Each row below holds a small network's activations on one record, seen along a few directions.
After each row come some of the record's fields: BON, MABOK, BOL, POMO, BIKI.
Not every record has every field; a missing one is left out.
The largest differences between rows may come from other fields.
In the rows, 500 means zero.
Strong random noise was added to every row along 2 fixed directions; ignore it. To show where, here is one row again and again, with new noise each time:
[422 407 466 412 546 413 548 478 618 461 687 535 537 629 545 479 554 388
 496 465 506]
[506 524 406 500 476 479 575 587 549 569 484 504 562 582 518 503 531 476
 500 434 603]
[472 520 403 510 479 462 600 587 529 567 509 506 563 594 537 483 534 469
 514 432 608]
[427 569 365 578 454 452 678 642 445 616 474 494 577 602 570 443 530 496
 551 410 667]

[494 605 514 631 496 581 520 581 402 496 370 487 502 438 579 506 401 592
 429 528 496]
(BON rizi; BIKI kido)
[558 633 456 569 425 574 505 586 426 534 343 485 530 453 553 538 453 581
 509 445 550]
(BIKI nisuk)
[613 577 439 527 511 551 418 560 334 517 336 493 474 444 539 585 421 552
 425 516 407]
(BON rut; BIKI nisuk)
[684 423 523 336 496 416 520 500 684 463 431 506 559 438 250 570 694 456
 471 474 577]
(BON gug; MABOK zupi; BOL notib; POMO derik; BIKI nisuk)
[593 428 648 293 540 410 388 436 772 520 464 462 407 567 421 593 464 600
 484 608 277]
(BON zafeb; BOL notib; BIKI nisuk)
[480 675 423 652 335 531 519 654 554 532 376 456 501 433 655 539 551 519
 516 326 619]
(BON gug; MABOK muna; BOL rabiv; POMO derik; BIKI nisuk)
[421 590 517 591 538 511 479 533 489 518 466 485 505 466 569 473 542 556
 498 480 576]
(BON rizi; BOL rabiv; BIKI kido)
[534 702 506 722 354 616 504 645 394 549 216 518 539 368 582 603 360 684
 388 428 534]
(BON rizi; BIKI lor)
[373 489 466 502 554 453 556 517 481 491 471 520 475 511 570 497 525 369
 592 490 516]
(BON gug; MABOK voma; BOL rabiv; POMO benu; BIKI nisuk)
[541 479 457 423 460 528 488 517 620 492 492 523 487 591 421 545 571 464
 438 515 516]
(BON gug; MABOK muna; BOL rabiv; POMO derik; BIKI nisuk)
[586 473 578 461 573 538 438 471 520 523 486 455 509 495 375 537 453 490
 438 602 414]
(BON rizi; BOL notib; BIKI kido)
[621 619 450 556 479 572 535 590 415 474 428 557 491 426 473 561 416 620
 471 469 558]
(BON rut; BIKI nisuk)
[516 538 434 483 438 559 410 499 602 491 429 530 394 415 457 621 520 492
 420 539 469]
(BON gug; MABOK muna; BOL rabiv; POMO derik; BIKI nisuk)
[450 565 503 591 370 623 399 552 544 350 486 476 439 351 678 662 345 529
 358 451 430]
(BON gug; MABOK muna; POMO derik; BIKI nisuk)
[517 517 471 544 509 443 519 478 538 455 516 539 533 568 573 636 468 475
 511 385 569]
(BON rut; BOL rabiv; BIKI nisuk)
[403 661 455 639 348 581 536 629 458 490 377 509 490 358 641 562 342 604
 419 434 540]
(BON gug; MABOK muna; POMO derik; BIKI nisuk)
[286 492 564 565 476 382 660 446 334 516 650 493 545 548 611 459 443 520
 559 591 432]
(BON rizi; BOL notib; BIKI lor)
[458 589 520 636 483 464 650 595 486 446 498 475 330 511 723 574 483 532
 550 249 462]
(BON zafeb; BIKI nisuk)
[505 536 404 535 432 515 570 554 512 516 475 482 520 551 543 475 590 476
 510 390 610]
(BON gug; MABOK muna; BOL rabiv; POMO derik; BIKI nisuk)
[474 550 476 486 468 587 467 567 510 451 434 528 474 389 526 497 424 557
 421 478 444]
(BON gug; MABOK muna; POMO derik; BIKI nisuk)
[478 520 535 602 388 651 426 633 418 456 374 371 421 411 676 561 340 620
 380 448 529]
(BON zafeb; BIKI nisuk)
[545 630 416 581 410 550 402 584 191 671 298 299 530 435 501 514 294 616
 492 646 565]
(BON zafeb; BOL notib; BIKI nisuk)
[646 590 395 461 505 526 560 542 506 605 403 573 552 536 358 498 608 614
 634 447 689]
(BON rut; BOL rabiv; BIKI nisuk)
[512 422 501 487 563 538 418 435 356 572 473 529 513 512 445 354 369 445
 542 708 445]
(BON zafeb; BOL vebig; BIKI kido)
[419 340 509 335 585 400 540 294 542 373 737 402 382 629 553 384 561 413
 544 608 469]
(BON zafeb; BOL susos; BIKI nisuk)
[505 508 524 557 522 518 516 576 510 524 347 482 507 427 409 551 573 573
 538 576 542]
(BON rizi; BOL notib; BIKI kido)
[457 460 474 458 668 458 624 350 366 547 677 566 470 559 435 431 481 466
 589 595 498]
(BON rut; BOL vebig; BIKI kido)
[701 614 503 490 443 670 387 536 623 382 221 479 494 357 479 685 422 531
 426 405 477]
(BON gug; MABOK voma; POMO benu; BIKI nisuk)
[691 508 419 393 457 484 540 495 672 502 365 406 542 466 231 605 557 538
 478 493 508]
(BON gug; MABOK zupi; BOL notib; POMO derik; BIKI nisuk)
[227 632 438 660 405 454 613 623 427 487 556 463 516 482 728 404 515 514
 574 375 669]
(BON gug; MABOK muna; BOL rabiv; POMO derik; BIKI nisuk)
[240 375 617 453 461 389 494 387 633 209 832 611 487 508 731 497 462 373
 444 465 293]
(BON gug; MABOK sizat; POMO derik; BIKI nisuk)
[505 499 466 448 574 540 601 420 476 601 377 501 526 510 389 425 519 466
 562 519 518]
(BON gug; MABOK voma; BOL vebig; POMO benu; BIKI kido)
[516 715 471 665 341 633 519 654 444 489 151 445 527 368 622 611 351 602
 453 369 598]
(BON gug; MABOK voma; POMO benu; BIKI nisuk)
[510 563 576 511 405 499 483 517 703 405 432 482 456 506 543 612 633 365
 505 284 513]
(BON gug; MABOK voma; BOL rabiv; POMO benu; BIKI nisuk)
[458 468 472 486 510 456 712 476 493 571 572 448 579 561 537 380 571 421
 573 502 566]
(BON gug; MABOK zupi; BOL vebig; POMO derik; BIKI kido)
[724 351 583 327 559 648 285 428 702 496 549 488 456 497 347 510 434 448
 398 703 407]
(BON zafeb; BOL vebig; BIKI kido)
[690 620 391 543 440 605 504 558 469 705 231 499 543 420 391 533 505 559
 476 545 518]
(BON gug; MABOK sizat; BOL vebig; POMO derik; BIKI kido)
[396 432 484 486 558 512 623 401 373 599 470 501 531 537 465 438 499 472
 556 496 503]
(BON gug; MABOK voma; BOL vebig; POMO benu; BIKI kido)
[545 488 433 565 477 541 629 610 342 811 351 409 456 489 428 343 494 683
 487 523 660]
(BON zafeb; BOL vebig; BIKI kido)
[410 562 380 621 441 386 742 705 356 615 452 538 587 594 597 355 652 400
 658 419 638]
(BON gug; MABOK sizat; BOL rabiv; POMO derik; BIKI nisuk)
[401 531 469 526 472 425 798 493 479 590 584 474 598 555 570 375 562 447
 610 461 627]
(BON gug; MABOK zupi; BOL vebig; POMO derik; BIKI kido)
[643 520 545 472 456 631 388 628 637 426 463 477 415 465 548 528 362 534
 412 533 472]
(BON zafeb; BIKI nisuk)
[634 367 592 386 611 528 316 391 718 412 517 576 481 452 415 611 533 428
 414 621 388]
(BON rizi; BOL rabiv; BIKI kido)
[586 342 687 198 606 507 373 388 710 440 701 513 407 593 368 485 501 389
 449 678 450]
(BON zafeb; BOL notib; BIKI nisuk)
[434 662 406 684 485 438 799 647 319 668 389 477 579 605 595 362 657 536
 650 440 758]
(BON rizi; BOL rabiv; BIKI kido)

Here are new rows. What are their fields?
[448 392 602 355 499 411 568 434 676 339 753 488 456 597 540 479 693 275
 529 463 438]
(BON gug; MABOK zupi; BOL notib; POMO derik; BIKI nisuk)
[511 454 517 493 527 596 368 377 351 575 434 463 500 425 450 534 317 538
 401 686 483]
(BON zafeb; BOL vebig; BIKI kido)
[445 533 496 535 527 488 532 560 370 506 454 438 423 448 587 388 336 573
 452 542 567]
(BON zafeb; BIKI nisuk)
[591 574 492 476 390 479 575 600 626 492 399 542 592 542 469 447 747 494
 591 341 602]
(BON gug; MABOK sizat; BOL rabiv; POMO derik; BIKI nisuk)
[721 656 337 580 405 537 548 727 458 656 151 390 656 394 469 545 487 573
 582 489 633]
(BON gug; MABOK zupi; BOL notib; POMO derik; BIKI nisuk)
[441 691 395 581 445 479 609 554 445 591 372 488 563 517 534 457 545 502
 659 378 706]
(BON gug; MABOK voma; BOL rabiv; POMO benu; BIKI nisuk)
[321 380 533 487 615 450 501 401 556 432 660 568 454 567 551 456 565 448
 510 591 466]
(BON rizi; BOL rabiv; BIKI kido)
[370 443 518 431 557 469 468 425 520 409 548 531 429 533 505 496 555 360
 523 525 434]
(BON gug; MABOK voma; BOL rabiv; POMO benu; BIKI nisuk)
[506 385 458 396 685 454 478 349 325 580 613 516 472 574 449 442 506 422
 504 665 344]
(BON rut; BOL vebig; BIKI kido)
[162 407 425 493 535 223 697 459 430 592 744 614 482 597 738 226 608 504
 740 449 501]
(BON zafeb; BOL rabiv; BIKI nisuk)
[367 518 568 570 464 366 546 460 485 461 556 492 544 444 545 506 602 534
 504 503 545]
(BON rizi; BOL notib; BIKI lor)
[501 497 510 513 548 499 470 455 528 491 496 533 505 505 539 494 556 506
 499 586 513]
(BON rizi; BOL rabiv; BIKI kido)
[491 322 650 332 570 429 352 319 528 358 580 396 338 466 523 561 459 434
 442 640 301]
(BON zafeb; BOL notib; BIKI nisuk)
[594 481 423 555 470 506 379 640 406 549 410 537 558 454 495 408 469 536
 518 493 564]
(BON zafeb; BOL rabiv; BIKI nisuk)
[476 433 550 514 335 474 551 484 659 302 598 582 506 488 642 547 676 378
 568 392 475]
(BON gug; MABOK sizat; BOL rabiv; POMO derik; BIKI nisuk)
[542 493 517 479 537 610 397 535 395 446 420 484 462 472 562 595 415 551
 443 472 405]
(BON rut; BIKI nisuk)
[672 462 502 352 577 574 400 576 453 608 343 387 532 507 294 592 427 626
 407 627 469]
(BON rut; BOL notib; BIKI nisuk)
[476 325 553 390 617 439 510 293 644 369 647 559 491 629 483 472 595 407
 453 596 424]
(BON rizi; BOL rabiv; BIKI kido)
[525 441 532 453 490 540 433 414 575 514 542 494 542 456 538 501 473 436
 468 558 392]
(BON gug; MABOK sizat; BOL vebig; POMO derik; BIKI kido)
[505 479 489 409 477 550 466 529 453 613 512 465 489 535 392 554 410 504
 438 590 430]
(BON gug; MABOK muna; BOL notib; POMO derik; BIKI nisuk)
[423 387 514 412 552 465 483 375 526 527 641 516 511 556 536 459 489 393
 456 651 377]
(BON gug; MABOK sizat; BOL vebig; POMO derik; BIKI kido)
[542 525 536 527 450 509 440 501 479 379 615 472 507 483 552 504 341 495
 612 595 489]
(BON zafeb; BOL notib; BIKI nisuk)
